These are the activations of a small network on made-up records, seen along a few directions, one row for each record.
Here are examples, each followed by its value of one field, DUF.
Other fields move the rows too, some of them a lot.
(in the rows, 500 means zero)
Strong random noise was added to every row along 7 fixed directions; ignore it. To show where, here is one row again and again, with new noise each time:
[575 523 406 451 431 735 310 445 448 466 494 576 361 487 426 600 402 465
 355 514 565 398 634 348]
[575 454 451 413 580 433 432 548 561 499 628 347 741 411 658 355 497 182
 516 374 714 472 617 463]
[475 462 451 462 410 611 363 474 508 476 534 447 599 471 572 462 489 307
 507 276 642 461 555 444]
[586 480 483 498 492 544 515 511 445 423 372 607 462 556 441 479 531 639
 390 388 458 527 500 581]
[529 499 470 495 549 366 580 578 537 536 521 439 603 473 564 364 523 461
 498 496 541 538 483 488]
[585 429 449 470 441 515 341 461 456 351 590 406 495 517 491 441 438 426
 426 503 733 380 626 479]
[570 444 407 454 550 600 425 474 416 497 341 562 543 474 461 537 534 594
 390 316 504 523 675 513]
[542 446 512 587 411 590 431 478 521 473 492 368 605 508 727 443 490 278
 487 430 692 355 596 415]
[539 477 441 432 517 394 466 540 506 451 597 436 557 477 472 379 480 453
 478 482 619 509 521 499]

[660 639 483 399 617 283 642 632 627 530 642 523 488 466 474 325 432 396
 402 657 452 574 325 490]
med
[629 574 646 547 527 644 582 549 625 435 531 581 553 539 704 455 524 242
 535 484 443 466 338 562]
ligo
[292 612 594 672 383 584 678 537 571 739 357 558 486 480 628 541 544 493
 626 487 287 580 249 389]
tobo
[693 526 575 474 590 671 387 469 501 412 490 569 505 506 549 566 449 336
 399 538 569 377 623 537]
tobo
[618 506 494 533 422 621 459 455 502 472 448 516 475 582 566 504 452 452
 342 439 529 409 503 454]
lisek
[592 393 496 478 528 434 459 473 457 404 480 426 617 538 495 443 519 504
 468 338 615 490 567 623]
vomuz
[305 440 525 679 226 430 471 427 514 510 573 282 483 575 604 472 460 520
 646 583 656 391 431 392]
limer
[651 522 498 440 670 483 612 583 481 533 373 629 561 481 516 484 543 572
 402 441 378 604 552 596]
bev
[452 496 510 533 599 369 553 535 520 627 537 367 636 410 615 456 512 424
 567 615 552 520 570 462]
tobo
[525 515 615 710 464 399 654 515 518 485 455 364 495 608 680 410 553 547
 525 736 521 394 459 490]
nep
[479 389 376 419 681 296 475 515 438 563 512 391 609 379 392 457 539 641
 522 558 601 558 733 530]
piv
[570 467 441 462 602 619 499 463 419 571 310 634 564 487 438 573 567 610
 431 326 375 565 599 570]
ripin
[501 400 526 616 516 496 521 489 510 536 392 376 606 495 701 503 556 475
 514 511 584 422 652 477]
dapar
[444 545 474 387 514 530 446 519 489 473 607 622 365 470 270 518 482 586
 508 527 422 607 371 523]
piv
[544 503 573 585 496 552 411 495 527 461 639 369 456 462 692 530 412 230
 526 794 658 282 580 362]
voba
[368 594 501 497 444 554 460 497 588 604 727 404 488 437 548 510 450 312
 656 661 536 486 427 324]
ligo
[656 453 624 513 557 458 551 531 506 340 447 542 574 589 571 474 578 479
 490 463 502 488 500 703]
vuzam
[546 452 464 361 589 242 489 545 467 362 678 435 547 460 351 396 486 628
 504 521 634 559 516 588]
bev
[522 457 381 439 663 296 546 556 513 627 516 418 590 411 436 473 513 601
 504 596 496 570 639 459]
limer
[535 462 389 370 473 305 433 490 425 352 570 485 380 503 224 403 450 730
 393 551 577 535 471 579]
med
[328 493 536 502 442 657 463 469 484 532 370 578 569 499 515 592 593 494
 590 229 387 599 471 519]
gav
[447 442 500 646 400 545 595 476 478 588 334 467 511 531 596 540 539 595
 492 432 455 453 518 484]
vomuz
[458 590 479 545 410 740 517 432 451 580 305 670 310 550 436 633 496 661
 395 438 301 516 470 409]
nep
[486 460 437 470 369 629 332 424 495 445 552 461 500 509 546 498 447 372
 439 344 649 410 568 441]
bev
[808 390 555 438 636 556 438 495 427 261 473 574 545 562 475 507 513 456
 326 377 603 422 662 772]
ripin
[393 504 531 501 506 581 474 464 495 597 422 512 576 459 555 564 551 467
 607 348 459 527 554 515]
voba
[449 599 348 296 498 575 295 468 438 523 664 566 314 413 218 596 354 545
 453 593 505 552 593 331]
nep
[628 450 474 384 539 708 222 403 443 318 567 526 477 498 464 617 447 321
 397 467 663 363 755 482]
gav
[618 498 784 774 446 611 757 557 549 438 241 620 480 694 800 471 621 506
 471 497 368 439 294 665]
piv
[428 442 465 481 633 197 591 533 469 556 530 332 559 448 449 419 554 659
 584 670 533 553 593 507]
rabu
[724 492 450 375 667 464 486 546 549 437 582 563 515 496 495 436 458 364
 356 572 569 485 596 509]
dapar
[499 508 387 411 695 333 524 529 492 629 499 468 554 397 388 539 511 646
 475 633 438 612 661 465]
vuzam
[407 407 409 514 334 312 405 428 445 413 639 310 548 513 431 392 480 560
 571 450 739 433 505 449]
lisek
[577 484 547 471 510 630 372 482 500 418 513 514 538 498 546 591 499 355
 509 454 563 458 614 516]
vuzam
[524 470 501 578 635 202 712 597 575 657 503 314 731 465 703 331 560 448
 553 637 516 532 485 458]
vomuz
[351 490 424 466 498 369 517 484 524 573 587 432 502 421 424 443 555 596
 633 532 473 625 404 495]
ligo
[723 369 432 568 517 493 499 437 347 364 273 528 385 619 401 506 502 824
 244 546 547 407 684 580]
lisek
[512 448 491 386 626 477 412 466 419 431 486 516 548 454 387 578 545 591
 538 438 518 547 703 636]
gav
[568 499 433 453 567 581 476 503 486 589 463 557 492 451 455 543 463 474
 405 453 481 512 572 441]
ripin
[335 493 429 470 533 482 611 528 486 699 325 574 658 438 471 533 595 648
 571 193 303 739 466 521]
limer
[500 496 529 502 544 410 569 525 474 471 496 486 497 523 476 464 522 533
 526 570 479 523 492 523]
rabu
[549 462 387 390 612 368 474 528 492 554 560 375 660 389 531 410 481 405
 454 465 621 528 671 472]
med
[492 480 537 480 471 722 375 447 453 454 422 594 430 505 461 624 506 461
 484 382 494 466 575 510]
voba
[262 488 542 687 370 523 592 502 529 678 354 440 554 491 670 541 588 571
 685 465 422 529 454 406]
dapar
[604 570 546 317 686 538 608 595 564 507 488 682 575 462 486 489 536 337
 459 271 320 649 416 613]
rabu

Which value of DUF does each new row have?
[360 485 513 526 486 696 452 449 460 633 349 563 566 450 521 634 566 523
 551 260 429 568 559 463]
tobo
[490 549 361 475 567 584 458 483 511 694 459 544 500 410 427 566 435 498
 440 474 415 510 555 347]
ripin
[470 523 461 653 547 342 687 537 517 722 359 357 616 450 692 443 551 581
 511 655 456 491 589 389]
med
[409 553 504 476 394 556 457 499 554 486 610 532 498 469 486 539 466 356
 561 401 525 534 414 438]
vuzam
[487 444 553 540 477 496 497 475 502 438 441 457 570 533 551 511 547 500
 526 400 538 505 551 608]
vuzam
[518 579 489 459 531 579 461 525 544 558 591 552 421 461 514 572 422 415
 465 661 482 492 536 374]
dapar
[464 599 606 529 525 582 582 542 544 499 463 617 458 519 522 566 518 489
 556 534 320 538 390 542]
gav
[303 516 411 453 442 509 410 456 472 587 492 469 572 441 441 509 522 538
 597 353 470 570 504 409]
nep
[737 591 601 536 637 581 638 563 559 533 446 563 426 498 671 546 453 318
 402 743 417 392 525 400]
rabu
[551 498 554 469 574 394 559 563 598 505 655 340 632 458 671 373 488 164
 586 560 641 428 518 444]
rabu
[551 425 535 604 648 343 657 528 479 564 274 413 722 515 698 420 660 588
 503 402 465 543 621 610]
nep
[488 494 440 390 543 481 404 488 454 462 566 507 470 446 332 568 453 571
 494 537 534 568 625 506]
vuzam
[666 513 496 377 662 489 531 496 446 401 413 663 435 519 351 525 505 610
 355 423 395 575 535 648]
rabu
[608 564 622 649 609 440 792 587 546 614 255 548 609 570 751 438 627 549
 485 493 298 544 435 565]
nep
[677 541 504 359 475 650 393 504 519 359 622 635 410 545 390 510 389 327
 365 400 537 475 423 522]
vomuz
